Each row below holds a small network's activations on one input, seen along a few directions.
In each table, some parts of the input vary, and every possible input appears once, in random order.
A made-up example of a description, with smaller parts first: one of 2 separate values, together with either a single point or one of 11 places around a ring or (one of 4 places along a line, together with one of 5 places around a ring).
Shared parts are said once, and a part with two or three values counts as separate values.
In the rows, zero is written as 128.

Other details of the inputs vary at random and push rows far along two fixed directions, the same in every table; ignore that.

Table:
r1: [129 122 113 153 117 124 124 123 119 119 137 134 125 121 141 144]
r2: [135 131 123 157 120 125 121 122 124 114 123 135 126 121 139 140]
r3: [ 28 148 178 147 124 156 100 195  95 140 139  73 136  83 144  97]
r4: [132 126 125 151 120 122 125 118 122 111 135 137 130 124 143 140]
r5: [135 118 119 144 125 118 125 123 117 109 143 125 118 116 143 138]
r6: [123 123 119 109 128 127 127 129 136 141 135 123 133 138 113 125]
r7: [133 130 130 153 125 125 123 112 119 110 134 140 130 126 139 141]
r8: [133 133 127 156 123 128 128 115 120 116 129 140 128 125 140 146]
r9: [137 133 132 107 135 132 133 125 142 138 123 125 130 135 119 118]
r10: [131 134 136 105 142 127 136 121 135 136 128 122 126 137 115 124]
r11: [121 118 120 110 130 138 135 151 124 131 101 153 115 144 106 111]
r12: [141 127 130 148 129 119 121 121 121 105 128 126 119 116 142 133]
r13: [136 135 130 105 132 130 125 127 140 135 120 120 129 131 115 120]
r14: [131 122 130 105 135 124 140 130 135 141 131 118 127 135 119 120]
r15: [125 117 121 105 138 130 128 151 124 143 104 141 125 133 119 118]
r16: [130 130 131 114 135 130 131 125 143 140 125 130 135 142 115 120]
r17: [126 133 124 114 129 129 137 127 139 145 125 129 132 140 118 131]
r18: [133 126 128 105 128 130 136 129 136 142 130 121 132 133 120 121]
r19: [136 129 125 159 123 128 128 120 125 117 127 140 127 125 143 139]
r20: [132 133 128 104 130 129 135 125 139 138 128 123 131 133 120 125]
r21: [135 122 118 143 118 124 121 122 118 111 141 128 124 113 143 137]
r22: [133 137 134 105 135 133 132 120 136 137 126 126 131 135 116 125]
r23: [141 125 132 151 132 122 129 119 123 107 131 131 120 119 146 132]
r24: [127 126 123 115 126 130 138 130 137 149 127 127 133 140 118 127]
r25: [133 119 124 153 117 122 126 121 119 115 137 135 132 124 143 136]
r26: [130 132 129 112 132 127 123 127 141 137 121 125 134 138 111 121]
Each input here is: either one of 2 separate values or (one of 4 places along a line, together with one of 6 places along a line).
Start at r2 and move only the place on the line of 4, one step at a time. The first step leads to r26. Which rows follow, in order?
Answer: r13, r12
Which other rows belong to the same alternative as r15? List them by row number.
Answer: r11
Start at r24 and move only the place on the line of 4, one step at a time. The first step leads to r25. Which rows follow, in order?
Answer: r18, r14

Table:
r27: [132 127 139 220 107 112 136 108  87  83 154 131 126  85 208 173]
r28: [ 13 105 116 158  97 169  91 238  69 150 105 141 130 101 132 101]
r29: [131 135 116 221  93 119  95 102 100  64 161 122 120  84 174 167]
r30: [ 33 167 187 166 110 172  97 168 104 130 145  85 150  94 137 101]
r31: [202 122  94 135 124 106 183  65 159 138 133 165 128 166 137 174]
r32: [ 96  94  90  38 127 144 148 193 140 191  97 142 118 167  65  88]
r33: [142 121 144 212 125 112 142 104  87  78 168 118 114  75 216 163]
r34: [ 17 160 168 184 109 173 113 187  96 175 132  99 160 102 154 128]
r35: [192 108  92 139 125  99 167  63 159 120 143 170 128 180 117 161]
r36: [205 101 108 115 152  85 170  58 150 106 160 148 113 159 132 150]
r37: [147 127 130 196 120 105  98  96  93  49 178 101 105  66 189 157]
r38: [238 113  97  98 141  85 138  59 166 105 150 117 119 126 144 147]
r39: [207 120  94 137 145 122 140 100 145 103  50 230 109 173 108 143]
r40: [ 32  97 134 133 107 148 100 233  64 130 120 111 114  84 141  93]
r41: [140  67  94 193 110 109 118 155  54  53 141 159  82  75 193 140]
r42: [113 156 162  40 150 140 141 122 162 169 130  98 147 158  75  98]
r43: [ 84 138 130  77 141 146 146 138 165 206 123 128 161 190  65 113]
r44: [ 52 154 161 163  99 156  77 182 117 146 144  56 156  73 150 102]
r45: [ 26 138 181 161 121 143 107 179  94 136 158  76 145  98 145 105]
r46: [230 118  92 105 124  85 132  62 166 111 136 131 132 136 134 156]
r47: [ 99 162 147  64 140 161 133 125 167 190 115 128 162 176  63 109]
r48: [134 136 161  33 186 141 144 166 148 156  69 121 103 149  78  64]
r49: [119 143 145  56 160 155 140 172 159 170  53 145 118 168  64  75]
r50: [149 121 145 217 126 121 104 139  75  38  82 174  95  85 184 134]
r51: [198 130  75 128 120 107 129  56 160 118 132 167 131 162 105 177]
r52: [118 151 121  60 129 145 113 139 180 207 113 100 167 156  74 109]
r53: [212 124  92 103 130  86 136  54 155  98 147 136 117 145 116 167]
r54: [122 152 168  32 167 140 146 119 162 165 144  85 134 148  84  88]
The inputs of r53 and r37 match in every part but one. If r27 is changed in the same way as r53 into r37, which row does it become?
Answer: r33
What do these inputs look like to the network?
Answer: one of 4 places along a line, together with either one of 2 separate values or one of 5 places along a line
Change only the place on the line of 4 in r43. List by row number the other rows that result.
Answer: r35, r36, r45
Change only the choice among 2 separate values in r28. List by row number the other rows that result.
Answer: r39
List by row number the other rows that have the place on the line of 4 in common with r30.
Answer: r29, r31, r32, r35, r44, r49

Table:
r55: [ 64 129 129 117 113 152 122 166 129 177 127 117 146 139 107 118]
r56: [ 84 146 152 109 129 157 115 168 130 160  99 118 139 126 111 101]
r57: [134 145 142 205 111 129 108 115 102  83 142 125 135  86 180 149]
r58: [ 81 135 148 107 130 149 106 167 131 149 111 113 135 130 102  94]
r59: [ 80 160 171 111 146 147 129 144 135 157 133  92 140 128 113 108]
r60: [238 103  81 147 125  82 155  45 129  66 152 173 106 136 156 179]
r61: [ 81 116 146 102 138 143 133 182 117 157 113 115 123 128 118  92]
r62: [114 129 120 210  96 122 114 112 102 101 169 124 143 100 175 165]
r63: [196 128 109  64 146 107 147  73 182 143 129 134 133 174  85 129]
r64: [183 125 110  76 153 118 166  89 167 148  95 174 119 189  85 136]
r65: [135 128 124 190 112 115 101 126  97  79 149 113 121  79 175 147]
r66: [ 85 128 133  98 131 144 108 179 124 154 107 107 124 118 108 100]
r67: [132 116 136 198 119 112 127 126  90  78 156 122 120  87 188 142]
r68: [185 103  91  57 143 113 161 100 155 141 110 166 109 173  89 131]
The inputs of r68 and r60 match in every part but one. If r61 is changed in the same way as r68 into r60, which row does it become?
Answer: r67
What do these inputs look like to the network?
Answer: one of 2 separate values, together with either a single point or one of 6 places along a line

Table:
r69: [ 72 116 154 201 100 153 118 161  59  90 145 140 124  83 179 125]
r70: [174 100  95 200 113 102 139  78  90  46 146 185  89 126 153 174]
r71: [ 53 146 158  95 124 153  80 184 133 161 111  90 156 127  82  82]
r72: [217 137 131 185 128  93 117  59 121  44 128 138 113  94 179 157]
r73: [164 133 100  83 128 123 124 114 152 124  98 146 115 156  77 131]
r74: [174 127 108  78 119 133 137 119 150 140  93 160 134 151 102 124]
r75: [168 105  91  85 134 110 113 113 157 138 128 136 131 156  90 118]
r76: [ 96 116 128 193  92 150  88 172  73  91 134 124 124  62 187 123]
r77: [161 100  97  66 126 117 163 124 139 143 128 151 120 151 117 123]
r78: [ 84 168 196 197 137 143  96 135  92  76 146  94 125  75 180 112]
r79: [163 102 104  95 139 106 175 126 157 159 115 137 123 162 124 122]
r80: [167 114  83  77 134 119 125 119 149 130 118 134 104 148  86 126]
r81: [ 66 144 191  62 156 138 127 176 133 157 154  41 129  97 122  80]
r82: [150 106  90  71 135 105 150 119 142 128 133 138  99 156  93 130]
r83: [194 128 128  68 160 111 137  92 165 128 132  95 119 124 116 115]
r84: [164 154 111 100 113 119 131  76 177 168 134 118 157 154 102 155]
r85: [211  96  84 217 107  99 130  98 119  77 118 170 110 110 193 164]
r86: [155 129 101  86 123 107 160  89 168 165 173 107 149 153 114 158]
r87: [176 143 105 217 101 112 129  38 134  82 161 163 142 134 174 198]
r88: [174 115  92  81 148 118 139 127 146 159  99 143 118 145 114 137]
r89: [ 66 153 168 111 126 160 114 201 142 187  86  91 149 124 108  84]
r90: [ 40 120 148  83 132 137 107 191 122 165 147  81 142 127  97  81]
r91: [147 137 109  93 143 131 140 105 153 123 111 163 112 170  76 129]
r92: [ 75 141 164 239 113 151 112 163  96 101 115 139 132  93 183 126]
r93: [148 136 118 100 128 122 165  73 160 165 166 119 152 173 104 160]
r94: [171 134 110  89 142 121 138 122 150 153  79 156 127 152 105 142]
r95: [153 115 117  92 156 119 172 113 132 157 109 160 118 166 106 140]
r96: [ 83 143 199 188 135 135 113 139  78  80 167  84 117  73 182 118]
r97: [ 45 134 175 114 141 160 148 193 123 191 115  93 142 137 110  81]
r98: [ 44 129 149  80 147 144 132 205 111 187 117  87 130 115 121  97]
r99: [147 126 116 100 143 124 128  97 161 129 119 164 139 179  81 123]
r100: [ 73 139 155 209 101 162 101 160  77  85 126 151 131  84 176 125]
r101: [ 60 112 154 215 109 135  94 151  69  81 159 127 132  96 160 125]
r102: [ 58 159 145  97 117 156 101 164 149 204 160  49 166 106 107 109]
r103: [184 123 105 215 130 111 136  84 105  68 108 206 109 123 178 184]
What do these inputs look like to the network?
Answer: one of 5 places around a ring, together with either one of 2 separate values or one of 5 places along a line
The inputs of r81 and r72 match in every part but the place on the ring of 5. If r82 is changed in the same way as r81 into r72, which row does it become?
Answer: r73
Change only the choice among 2 separate values in r87. List by row number the other rows that result.
Answer: r78
Change only the place on the ring of 5 in r84. List by row number the other rows that result.
Answer: r86, r87, r93, r102
List by row number the other rows that have the place on the ring of 5 in common with r80.
Answer: r75, r76, r83, r85, r88, r102
